A small network was trained on invented records. Each row is its activation on one of them, seen along a few directions.
After each row come some of the record's fields: GAFO, RUREB, ROPIG, PAR, DAGAK, PADIF, PANA.
A field that a record lacks is written none.
Other fields move the rows too, some of them a lot.
In the rows, 500 means zero.
Random noise pushes rows far along 19 fixed directions. That doesn't count. These rows show it; they differ only by the noise:
[569 567 413 687 559 574 459 505 535 444 509 559 476 498 461 442 473 597
 499 569 507 550 547 521 628 516 638 538 541 444 602 383 564]
[428 420 346 340 481 495 545 447 497 521 551 578 555 548 483 375 561 696
 570 433 488 643 690 547 622 448 571 464 524 494 536 527 512]
[499 310 494 477 599 137 387 783 480 396 758 611 625 544 552 641 400 580
 502 393 460 609 495 574 303 432 277 461 690 580 502 389 320]
[454 420 293 303 659 591 408 242 447 367 692 409 587 644 451 386 329 578
 528 619 473 694 599 705 597 600 422 470 583 352 507 564 344]
[536 450 477 427 538 376 550 604 351 560 459 491 482 484 378 621 505 461
 367 461 495 474 606 430 413 444 252 649 406 569 396 535 154]
[364 448 370 491 554 442 545 402 386 399 731 519 611 587 357 589 509 718
 582 478 362 670 571 646 469 563 500 670 592 406 458 454 517]
[581 546 502 597 551 309 477 619 464 592 437 450 422 527 261 674 337 647
 373 524 640 560 287 543 431 653 446 563 493 491 438 467 346]
[538 591 471 520 430 458 549 534 608 538 462 594 491 363 497 356 359 536
 512 541 632 447 605 631 558 477 601 416 438 595 418 392 652]
[579 470 632 417 373 691 494 393 391 385 460 347 530 407 347 614 672 356
 468 468 520 663 414 421 747 435 588 495 302 500 587 400 464]
[343 495 446 281 267 464 664 465 534 384 518 579 408 405 256 556 549 515
 557 198 457 641 574 466 731 287 478 508 428 607 414 455 255]
[406 598 516 539 458 414 498 539 535 760 389 182 501 330 432 570 712 477
 343 396 280 579 377 460 506 455 484 330 314 563 562 579 745]
[450 543 193 634 497 391 415 585 493 619 418 355 584 616 481 385 417 763
 380 638 432 649 364 710 455 633 522 634 638 573 424 431 381]
[660 600 617 595 551 468 430 606 416 544 428 569 594 447 518 611 554 483
 416 562 617 417 271 515 706 642 619 421 425 509 602 363 533]
[478 478 344 398 457 421 488 457 492 370 552 448 653 537 471 484 423 507
 547 718 523 710 408 619 509 758 544 465 487 453 494 519 401]
[399 407 612 481 362 690 312 415 387 648 218 291 414 553 485 596 604 613
 503 273 480 552 636 505 343 439 643 560 348 578 442 534 684]
[367 512 524 561 257 442 397 539 721 339 400 415 404 490 540 454 453 441
 648 471 560 694 421 459 223 495 463 328 521 667 483 480 617]
[399 378 331 518 507 560 372 503 552 678 535 586 394 706 434 386 433 691
 488 342 768 469 499 477 610 184 399 341 543 610 461 449 478]
[550 486 496 449 633 479 553 466 664 505 574 203 471 523 398 530 418 463
 456 448 301 643 282 352 419 460 332 398 579 387 676 644 488]
[554 404 619 477 441 346 455 680 381 559 410 491 519 475 402 682 595 672
 425 307 503 647 527 492 429 498 600 603 483 594 545 402 432]
[366 584 573 429 481 786 514 427 503 498 552 474 622 729 506 608 497 331
 626 542 566 448 347 374 495 555 412 277 451 638 628 691 516]
[367 706 428 509 570 333 658 569 537 693 528 642 499 408 473 473 508 529
 438 419 431 315 640 523 486 469 368 412 447 629 452 573 537]

[385 475 410 478 567 270 351 438 466 692 289 519 368 577 573 529 633 660
 366 259 478 393 385 442 470 563 562 506 499 386 503 533 436]	{GAFO: pari, RUREB: beril, ROPIG: namu, PAR: none, DAGAK: rabo, PADIF: bamu, PANA: zevoz}
[587 523 543 499 515 423 706 460 599 564 631 459 581 423 352 500 473 394
 409 525 628 453 250 401 533 459 609 475 467 496 619 385 591]	{GAFO: gefo, RUREB: beb, ROPIG: namu, PAR: none, DAGAK: surag, PADIF: bamu, PANA: zevoz}
[473 693 493 609 560 470 637 551 438 483 685 607 664 500 480 451 593 560
 489 719 495 578 580 590 464 646 498 501 589 650 602 467 571]	{GAFO: pari, RUREB: beril, ROPIG: noda, PAR: tole, DAGAK: rabo, PADIF: kuro, PANA: loz}
[678 336 503 488 535 528 415 616 657 549 345 573 407 564 661 381 352 560
 549 441 614 425 587 376 471 441 623 432 544 422 591 551 552]	{GAFO: pari, RUREB: beb, ROPIG: namu, PAR: none, DAGAK: surag, PADIF: bamu, PANA: loz}
[363 474 218 695 449 626 414 538 551 554 437 537 317 565 397 506 473 465
 562 687 607 472 538 359 612 414 399 387 357 401 350 654 423]	{GAFO: pari, RUREB: beril, ROPIG: namu, PAR: tole, DAGAK: surag, PADIF: bamu, PANA: loz}
[578 718 707 404 440 435 432 424 582 389 222 589 307 375 583 371 389 484
 471 388 641 472 581 609 458 623 551 416 516 612 491 448 421]	{GAFO: pari, RUREB: beb, ROPIG: namu, PAR: none, DAGAK: surag, PADIF: bamu, PANA: loz}
[565 362 477 560 402 505 468 659 532 459 541 574 628 542 591 629 406 342
 633 593 624 314 136 437 592 520 486 431 455 466 383 445 506]	{GAFO: gefo, RUREB: beb, ROPIG: noda, PAR: none, DAGAK: surag, PADIF: kuro, PANA: loz}
[419 411 513 423 405 432 526 635 355 475 651 605 800 554 589 545 675 445
 445 410 501 524 447 548 511 391 526 572 586 801 564 288 311]	{GAFO: gefo, RUREB: beb, ROPIG: noda, PAR: tole, DAGAK: surag, PADIF: kuro, PANA: zevoz}
[435 502 369 531 412 375 553 512 522 478 596 516 477 308 387 564 577 421
 569 537 483 480 334 529 806 418 333 360 309 374 303 453 603]	{GAFO: gefo, RUREB: beb, ROPIG: linub, PAR: tole, DAGAK: rabo, PADIF: bamu, PANA: loz}
[450 466 578 468 367 398 321 471 562 328 420 422 341 494 403 626 420 444
 599 501 671 729 366 500 392 662 408 317 420 486 449 540 451]	{GAFO: gefo, RUREB: beb, ROPIG: linub, PAR: lovaz, DAGAK: surag, PADIF: bamu, PANA: loz}
[566 643 437 795 559 519 477 533 559 579 512 344 463 484 456 356 654 627
 347 624 455 654 385 496 513 440 495 536 618 569 665 362 636]	{GAFO: pari, RUREB: beril, ROPIG: noda, PAR: tole, DAGAK: rabo, PADIF: siv, PANA: zevoz}
[411 359 381 713 485 554 510 571 453 781 463 529 335 592 402 562 777 683
 521 417 521 445 583 246 525 246 446 526 349 395 446 612 762]	{GAFO: pari, RUREB: beril, ROPIG: noda, PAR: none, DAGAK: rabo, PADIF: kuro, PANA: zevoz}
[520 591 573 521 581 518 469 421 576 582 686 492 415 457 470 304 510 400
 453 690 809 520 503 511 528 337 191 120 455 612 511 530 651]	{GAFO: pari, RUREB: beb, ROPIG: pimum, PAR: none, DAGAK: surag, PADIF: siv, PANA: loz}
[296 514 319 506 335 545 395 518 538 375 431 485 573 525 608 524 435 384
 550 474 294 499 490 625 510 619 660 559 540 573 403 496 319]	{GAFO: gefo, RUREB: beril, ROPIG: noda, PAR: none, DAGAK: rabo, PADIF: kuro, PANA: zevoz}
[573 331 529 448 529 652 518 416 476 449 529 551 540 631 527 512 500 604
 626 341 505 458 462 408 587 376 606 632 575 368 567 422 585]	{GAFO: gefo, RUREB: beb, ROPIG: linub, PAR: lovaz, DAGAK: rabo, PADIF: bamu, PANA: loz}
[549 348 521 413 545 253 570 730 456 538 637 594 462 507 314 645 360 497
 320 369 596 550 675 419 358 312 444 589 513 602 506 459 159]	{GAFO: pari, RUREB: beril, ROPIG: namu, PAR: none, DAGAK: rabo, PADIF: bamu, PANA: loz}
[481 529 537 520 442 463 550 410 604 444 430 522 494 454 600 453 518 497
 650 451 474 358 258 462 474 507 449 502 546 402 397 441 674]	{GAFO: gefo, RUREB: beb, ROPIG: namu, PAR: lovaz, DAGAK: rabo, PADIF: bamu, PANA: zevoz}
[573 374 660 285 578 575 588 315 364 440 625 464 512 555 405 511 618 306
 349 383 615 530 610 311 402 331 378 626 485 586 653 464 209]	{GAFO: pari, RUREB: beril, ROPIG: noda, PAR: none, DAGAK: rabo, PADIF: kuro, PANA: zevoz}
[539 549 595 501 479 687 420 484 466 280 491 594 522 652 659 430 459 617
 669 477 450 529 504 626 536 535 461 614 765 557 502 445 399]	{GAFO: pari, RUREB: beb, ROPIG: namu, PAR: none, DAGAK: surag, PADIF: setug, PANA: loz}
[809 398 643 630 475 569 657 594 572 370 512 629 399 445 471 464 561 547
 686 702 648 518 465 238 537 441 518 580 483 281 530 500 718]	{GAFO: pari, RUREB: beril, ROPIG: noda, PAR: none, DAGAK: rabo, PADIF: kuro, PANA: loz}
[305 663 551 474 564 725 491 418 419 759 439 557 464 835 434 543 493 731
 551 391 655 415 544 513 446 562 421 379 552 683 558 720 577]	{GAFO: pari, RUREB: beb, ROPIG: namu, PAR: lovaz, DAGAK: rabo, PADIF: setug, PANA: loz}
[391 569 334 438 416 342 531 414 606 351 392 691 503 389 625 426 493 520
 659 499 428 461 494 546 602 703 648 453 485 340 429 499 535]	{GAFO: pari, RUREB: beb, ROPIG: namu, PAR: lovaz, DAGAK: rabo, PADIF: bamu, PANA: loz}
[272 455 281 500 296 434 462 633 627 458 475 622 503 595 454 607 296 278
 475 443 614 424 397 432 495 482 636 412 399 641 446 502 225]	{GAFO: pari, RUREB: beb, ROPIG: noda, PAR: none, DAGAK: surag, PADIF: siv, PANA: loz}
[543 509 539 525 523 585 493 549 383 490 528 551 749 543 663 573 444 461
 490 537 379 312 440 621 542 576 725 648 525 488 501 384 561]	{GAFO: pari, RUREB: beb, ROPIG: pimum, PAR: none, DAGAK: surag, PADIF: siv, PANA: loz}
[427 501 499 492 245 389 554 575 630 483 435 412 374 361 299 548 297 413
 572 665 733 643 494 529 318 525 390 343 285 597 233 581 556]	{GAFO: pari, RUREB: beb, ROPIG: namu, PAR: lovaz, DAGAK: surag, PADIF: bamu, PANA: loz}
[540 413 442 637 458 555 419 643 485 657 263 690 343 680 457 630 480 741
 595 360 672 321 297 374 662 532 627 565 525 397 419 541 442]	{GAFO: gefo, RUREB: beb, ROPIG: noda, PAR: none, DAGAK: surag, PADIF: kuro, PANA: zevoz}
[536 232 432 285 484 440 474 517 425 443 577 479 683 591 626 500 505 518
 605 506 466 532 421 524 473 512 399 554 553 425 411 532 394]	{GAFO: gefo, RUREB: beb, ROPIG: noda, PAR: none, DAGAK: surag, PADIF: kuro, PANA: loz}
[211 514 252 396 496 499 640 431 677 585 664 436 571 652 427 421 342 615
 514 311 306 569 539 565 412 402 581 477 680 600 566 615 473]	{GAFO: pari, RUREB: beb, ROPIG: namu, PAR: none, DAGAK: surag, PADIF: bamu, PANA: loz}
[383 620 318 621 505 473 647 578 445 594 500 433 641 437 486 567 601 408
 394 596 207 408 530 476 512 546 548 649 391 507 489 540 516]	{GAFO: pari, RUREB: beril, ROPIG: linub, PAR: tole, DAGAK: rabo, PADIF: bamu, PANA: loz}
[543 256 486 464 516 612 511 468 452 529 544 505 433 713 382 668 525 578
 649 518 636 475 314 265 573 430 401 510 419 235 436 655 527]	{GAFO: pari, RUREB: beril, ROPIG: namu, PAR: none, DAGAK: rabo, PADIF: bamu, PANA: zevoz}
[805 524 704 428 550 425 510 710 525 492 294 460 461 365 584 557 350 533
 528 577 446 478 499 522 474 682 447 499 499 420 455 601 457]	{GAFO: pari, RUREB: beril, ROPIG: namu, PAR: lovaz, DAGAK: rabo, PADIF: bamu, PANA: zevoz}
[436 613 567 552 453 467 482 619 409 527 454 570 505 587 437 716 486 477
 477 507 533 468 415 523 461 683 489 519 476 613 462 566 334]	{GAFO: pari, RUREB: beril, ROPIG: namu, PAR: none, DAGAK: rabo, PADIF: bamu, PANA: zevoz}
[506 674 483 475 454 378 724 585 486 548 489 629 626 409 499 437 597 680
 497 472 362 482 464 611 632 581 613 629 593 588 491 413 506]	{GAFO: gefo, RUREB: beril, ROPIG: noda, PAR: lovaz, DAGAK: surag, PADIF: kuro, PANA: zevoz}

Here are new rows. What are their fields?
[578 401 625 393 405 462 416 547 418 486 396 289 630 473 559 541 524 613
 534 518 443 697 372 661 357 660 554 568 566 560 449 474 539]	{GAFO: gefo, RUREB: beb, ROPIG: noda, PAR: tole, DAGAK: surag, PADIF: kuro, PANA: loz}
[497 462 410 387 634 581 371 440 442 612 440 287 550 634 513 556 343 407
 337 456 400 446 401 568 540 610 501 514 497 472 555 623 250]	{GAFO: gefo, RUREB: beb, ROPIG: linub, PAR: none, DAGAK: surag, PADIF: bamu, PANA: loz}
[659 408 598 544 510 492 439 735 520 471 454 439 533 427 602 565 344 625
 611 496 353 539 556 621 420 508 468 538 605 471 404 505 596]	{GAFO: pari, RUREB: beb, ROPIG: namu, PAR: tole, DAGAK: rabo, PADIF: bamu, PANA: loz}
[340 629 327 560 610 298 623 407 573 498 611 676 662 435 623 522 508 190
 393 500 417 131 371 395 489 577 596 480 405 441 595 427 499]	{GAFO: pari, RUREB: beb, ROPIG: namu, PAR: none, DAGAK: surag, PADIF: bamu, PANA: loz}
[604 603 525 587 599 589 704 465 466 454 648 577 579 472 447 532 566 478
 647 740 461 417 397 441 637 632 369 519 464 319 481 597 666]	{GAFO: gefo, RUREB: beb, ROPIG: noda, PAR: none, DAGAK: surag, PADIF: kuro, PANA: loz}
[516 694 539 677 494 621 589 598 538 644 563 396 516 512 392 492 673 675
 505 514 393 587 226 534 782 459 430 387 604 599 589 521 677]	{GAFO: gefo, RUREB: beb, ROPIG: noda, PAR: none, DAGAK: surag, PADIF: kuro, PANA: loz}
[363 612 527 551 558 333 451 362 456 439 527 489 502 441 470 635 591 438
 429 399 426 459 359 516 419 631 532 503 478 448 549 404 518]	{GAFO: pari, RUREB: beril, ROPIG: namu, PAR: tole, DAGAK: rabo, PADIF: bamu, PANA: zevoz}
[476 309 413 343 442 395 566 449 506 571 364 347 532 429 475 577 572 423
 451 403 411 518 429 311 419 512 630 568 346 349 518 570 449]	{GAFO: pari, RUREB: beb, ROPIG: namu, PAR: tole, DAGAK: surag, PADIF: bamu, PANA: loz}
[552 640 529 536 535 464 615 588 638 442 503 530 559 402 528 538 299 344
 560 649 435 411 430 492 427 704 546 418 484 474 529 592 534]	{GAFO: gefo, RUREB: beb, ROPIG: noda, PAR: tole, DAGAK: surag, PADIF: kuro, PANA: loz}
[666 566 657 403 492 600 657 617 638 368 618 363 468 356 506 471 356 477
 724 662 265 654 524 598 584 558 214 356 591 431 401 762 590]	{GAFO: pari, RUREB: beb, ROPIG: namu, PAR: none, DAGAK: surag, PADIF: bamu, PANA: loz}
[369 378 427 598 427 394 551 353 446 415 546 486 492 432 499 525 560 537
 533 372 363 398 540 506 259 342 526 862 504 395 284 286 607]	{GAFO: pari, RUREB: beril, ROPIG: namu, PAR: lovaz, DAGAK: surag, PADIF: bamu, PANA: zevoz}
[691 539 494 585 661 547 517 547 502 443 602 512 539 389 502 372 396 436
 321 536 449 509 748 565 575 348 532 610 592 572 650 310 371]	{GAFO: pari, RUREB: beb, ROPIG: namu, PAR: lovaz, DAGAK: rabo, PADIF: bamu, PANA: loz}
[590 619 625 727 592 564 438 543 411 448 427 649 507 540 549 614 662 547
 503 546 495 485 558 417 529 721 713 576 503 442 735 462 612]	{GAFO: pari, RUREB: beb, ROPIG: namu, PAR: none, DAGAK: surag, PADIF: bamu, PANA: loz}
[537 404 598 265 513 752 521 309 451 546 488 409 495 630 464 512 506 344
 415 311 590 371 365 354 664 281 481 499 438 498 569 517 339]	{GAFO: pari, RUREB: beril, ROPIG: noda, PAR: none, DAGAK: rabo, PADIF: siv, PANA: zevoz}
[565 454 573 644 408 390 423 773 496 393 500 644 488 335 690 612 516 460
 727 635 409 376 518 575 525 536 312 438 428 409 205 524 670]	{GAFO: pari, RUREB: beril, ROPIG: namu, PAR: none, DAGAK: rabo, PADIF: bamu, PANA: zevoz}
[591 507 347 586 522 457 515 525 482 555 545 311 547 339 483 401 448 508
 400 731 352 580 540 704 558 579 480 609 459 419 369 481 557]	{GAFO: pari, RUREB: beb, ROPIG: noda, PAR: none, DAGAK: surag, PADIF: siv, PANA: loz}
